A small network was shown many inputs. Here are its activations along a few directions, one row for each input.
Each table varies a few parts of the input and shows all the possible inputs, shuffled.
A made-up example of a description, with smaller parts first: ring(8) and (point or (values(2) and line(4)) or line(11)).
Shared parts are said once, and a part with two or three values counts as separate values.
In the rows, 128 means zero.

Table:
row 1: [182 114 112  77 120 129 136 135  86 100  68  98 168 124 127 122 197 125]
row 2: [ 96 140 136 157 154 142 155 119 111 125 154 131 125 118 127 139 110 145]
row 3: [130 130 139 117 109 158 114 135 158 133 130 107 124 141 159 138 126 102]
row 4: [105 113 128 157 148 122 141 115 126 144 146 147 124 128  99 132 105 162]
row 5: [143 134 139 123 105 139  93 145 162 133 121 129 135 136 148 125 128 109]
row 6: [165 143 108  87 120 111 149  99  31 119 106 107 143  75 114 108 136 128]
row 7: [121 130 116 142 125 149 125 134 164 113 135  88 134 154 129 133 126 120]
row 8: [111 141 146 123 127 114 125 139 110 143 149 165 127 118 142 143 112 131]
row 9: [138 114 124 137 131 110 101 138 176 121 108 135 110 143 117 108 133 111]
row 10: [132 124 107 151 126 127 119 125 183 137 122 107 132 161 107 111 133 133]
row 11: [113 104 131 140 142  98 125 134 118 126 144 173  96 121 114 126 113 147]
row 12: [100 149 149 126 130 137 153 120 111 141 152 151 117 117 153 150 116 122]
- What is each input in this table made of? => values(2) and (point or ring(5))
- Changing only the values(2) part turns row 7 into row 2. The same change can be made to row 3. Which row results? => row 12

Table:
row 13: [149 106 100 140 118 141 121 133 164  69  82  84 138 146 111 101 172 118]
row 14: [ 89 112 156 181 165  79  97 142 155 150 143 223  88 112 121 108  83 137]
row 15: [ 57 189 152 193 166 151 178 100 142 148 192 145 125 140 127 155  96 151]
row 16: [150 108 127 109 145 159 134 170 118  88 102 101 137 146 160 143 188 102]
row 17: [139  94 135 103 171 119 173 125  63  98 121 129 117 110 136 151 173 152]
row 18: [172 103  82 120 147  92 144  89  84 146  82  92 141 113  39  83 131 148]
row 19: [188 157 118  87  90 125 101 148 108 129  90  98 179 127 148 103 171 129]
row 20: [199 128  77 133 121 110  99 112 159 112  82  62 172 133  83  94 157 114]
row 21: [156 158 148  55 101 136 124 164  93 110  81 133 175 123 168 155 169  91]
row 22: [ 78 109 151 178 154 144 126 145 133 136 193 162 149 132 107 160  80 190]
row 23: [139 169 130 118  99 150 153  97  36 127 161 122 102  52 158 134  71  99]
row 24: [141 132 145  61 111 104 165 110  32 130 106 168 156  86 144 162 170 123]
row 25: [166 128 105  81 107 108 142 105  43 156 106 139 155  97 118  99 162 158]
row 26: [110 113 117 146 108 107  97 139 222 132 170 137  79 185 128 124 101 107]
row 27: [ 66 159 139 166 129 181 162 120 220 173 157 104 126 173 170 151 109 106]
row 28: [ 98  95 145 164 111 180  98 151 199 157 155 126 135 181 144 172 102 149]
row 29: [130  93 104 124 155 114 157 102  98  88  86 113 113 122  79  98 145 166]
row 30: [131 170 154  80  95 168  95 117 110 124 142  64 123  95 186 123  93  66]
row 31: [127 111 167 150 118 122  74 144 239 159 132 193  73 154 137 123 113 107]
row 32: [ 74 125 109 172 150  70 120 147 141 129 177 166  77 134  95 121  73 148]
- What is each input in this table made of? => values(2) and (point or line(4) or ring(5))
- Changing only the values(2) part turns row 27 into row 15. The same change can be made to row 16. Which row results? => row 17
- Change only the values(2) part in row 25. List by row number the other rows that result. => row 19
